Each row below holds a small network's activations on one input, seen along a few directions.
In each table, some parts of the input vary, and every possible input appears once, in random order.
A made-up example of a description, with smaller parts first: one of 6 places along a line, together with either a single point or one of 11 places around a ring or (one of 2 separate values, together with one of 8 places around a ring).
Shared parts are said once, and a part with two or three values counts as separate values.
In the rows, zero is written as 100.

Other details of the inputs shift rows strongly along two fixed directions, in all tables alike. That doesn't count.

Table:
x1: 95	86	70	123	76	31	100	59	69	68	41	108	89
x2: 68	110	52	128	99	122	89	94	81	147	104	113	112
x3: 91	93	62	129	81	57	102	62	81	91	64	102	97
x4: 75	122	52	135	84	91	100	123	96	105	83	104	122
x5: 128	79	146	30	133	123	109	128	90	109	145	82	88
x6: 56	125	64	136	98	144	69	115	73	165	122	119	111
x7: 87	96	81	145	71	56	104	41	114	61	55	121	88
x8: 107	131	80	64	136	155	94	166	79	154	141	83	131
x9: 100	85	131	80	95	90	121	111	123	81	109	96	91
x10: 139	105	116	81	102	69	109	87	101	59	79	94	98
x11: 154	47	179	45	111	58	105	60	105	37	91	79	73
x12: 109	120	76	64	141	165	94	154	81	166	136	83	115
x13: 89	98	76	140	69	45	115	59	116	63	39	107	89
x14: 60	82	72	142	71	93	94	122	110	113	102	101	124
x15: 124	127	139	49	152	185	76	137	86	148	155	94	90
x16: 139	78	166	53	105	73	123	87	126	36	114	89	79
x17: 170	92	168	59	118	78	113	40	119	29	86	96	69
x18: 80	103	77	140	74	80	107	64	117	89	56	118	91
x19: 89	146	114	94	125	188	85	157	114	152	140	101	106
x20: 53	83	61	119	82	99	99	121	75	143	123	107	115
x21: 138	80	159	50	116	87	118	99	112	63	130	90	89
x22: 131	130	154	66	130	153	88	117	122	95	135	98	90
x23: 78	116	49	137	84	99	102	110	105	114	84	103	115
x24: 133	80	169	63	113	104	114	112	134	61	110	77	93
x25: 52	91	61	136	90	121	87	147	96	154	131	102	140
x26: 77	51	93	135	62	33	95	54	91	72	71	104	98
x27: 157	111	131	52	132	115	112	105	113	83	115	82	98
x28: 73	114	82	145	80	96	77	74	95	110	90	127	95
x29: 72	98	54	125	96	108	89	82	76	137	86	116	98
x30: 76	119	64	135	78	82	108	113	101	94	62	103	108
Description of these inputs: one of 5 places along a line, together with either one of 2 separate values or one of 4 places along a line.
- Changing only the place on the line of 5 turns x2 into x7. The same change can be made to x3. Which row results? => x23
- Change only the choice among 2 separate values in x11. List by row number the other rows that result. => x5
- Start at x5 and move only the place on the line of 5, one step at a time. The first step leads to x20. Which rows follow, in order? => x21, x16, x9
- Which other rows agree with x28 in the place on the line of 5? List them by row number. => x10, x17, x21, x25, x27

Table:
x31: 56	73	89	141	49	26	109	92	91	67	93	120	104
x32: 93	79	130	77	90	78	118	133	102	80	90	86	89
x33: 155	141	118	54	135	128	106	89	93	89	99	98	80
x34: 103	126	75	96	128	176	110	159	141	145	137	84	141
x35: 55	64	93	119	65	58	100	78	78	97	67	110	69
x36: 121	135	102	79	118	109	100	69	82	91	84	118	69
x37: 102	108	97	89	124	146	65	160	77	155	167	86	150
x38: 96	57	110	74	104	94	128	76	115	105	115	99	82
x39: 92	119	58	127	115	161	89	123	123	160	116	95	142
x40: 117	120	157	67	110	121	116	139	131	73	97	89	81
x41: 125	108	169	88	88	67	115	85	131	24	104	110	79
x42: 129	76	151	52	127	119	84	100	78	106	108	81	78
x43: 73	71	73	138	60	38	94	96	87	72	47	92	106
x44: 122	114	124	108	103	107	75	94	107	84	67	89	100
x45: 128	132	127	97	122	142	67	123	107	109	140	97	126
x46: 96	160	40	110	121	144	99	142	90	150	107	104	120
x47: 137	64	163	73	105	65	83	47	78	57	116	101	76
x48: 76	100	95	161	67	70	69	35	84	83	82	134	85
x49: 15	121	48	160	70	128	85	121	90	159	83	126	91
x50: 44	91	34	156	77	100	64	133	64	161	79	95	139
x51: 98	101	90	112	117	146	96	74	118	136	109	107	99
x52: 113	125	81	123	71	24	127	45	106	28	30	109	78
x53: 121	109	86	69	106	67	129	111	85	80	91	84	102
x54: 42	132	37	179	69	107	73	135	100	128	110	120	143
x55: 112	121	130	82	129	163	74	115	96	131	110	97	84
x56: 97	93	53	110	86	51	103	61	56	95	63	110	90
x57: 114	116	119	105	97	101	94	116	120	68	70	87	98
x58: 68	57	74	123	66	50	139	86	120	85	80	103	105
x59: 62	85	57	149	65	61	84	118	82	99	107	107	134
x60: 96	125	135	83	114	147	91	120	110	115	156	117	86
x61: 72	93	80	141	69	71	135	76	145	76	68	116	97
x62: 123	97	139	62	122	140	127	82	142	96	122	100	73
x63: 130	64	104	86	112	91	104	79	111	98	99	78	122
x64: 164	94	150	15	138	84	113	66	71	61	101	94	60
x65: 83	49	73	127	84	69	102	37	91	110	79	108	94
x66: 70	100	106	76	115	151	90	157	80	161	183	106	110
x67: 168	60	151	39	123	83	132	89	136	44	106	63	103
x68: 133	119	82	53	136	117	110	138	78	123	121	81	113
- Describe the family of inputs behind these rows. => one of 2 separate values, together with either one of 4 places along a line or (one of 3 separate values, together with one of 5 places around a ring)
- Changing only the choice among 2 separate values turns x67 into x34. The same change can be made to x56. Which row results? => x33
- Change only the place on the line of 4 in x53. List by row number the other rows that result. => x56, x64, x68
- Change only the place on the ring of 5 in x47. List by row number the other rows that result. => x31, x37, x59, x66
- Change only the choice among 2 separate values in x57. List by row number the other rows that result. => x43
- Change only the place on the ring of 5 in x54. List by row number the other rows that result. => x41, x45, x48, x60
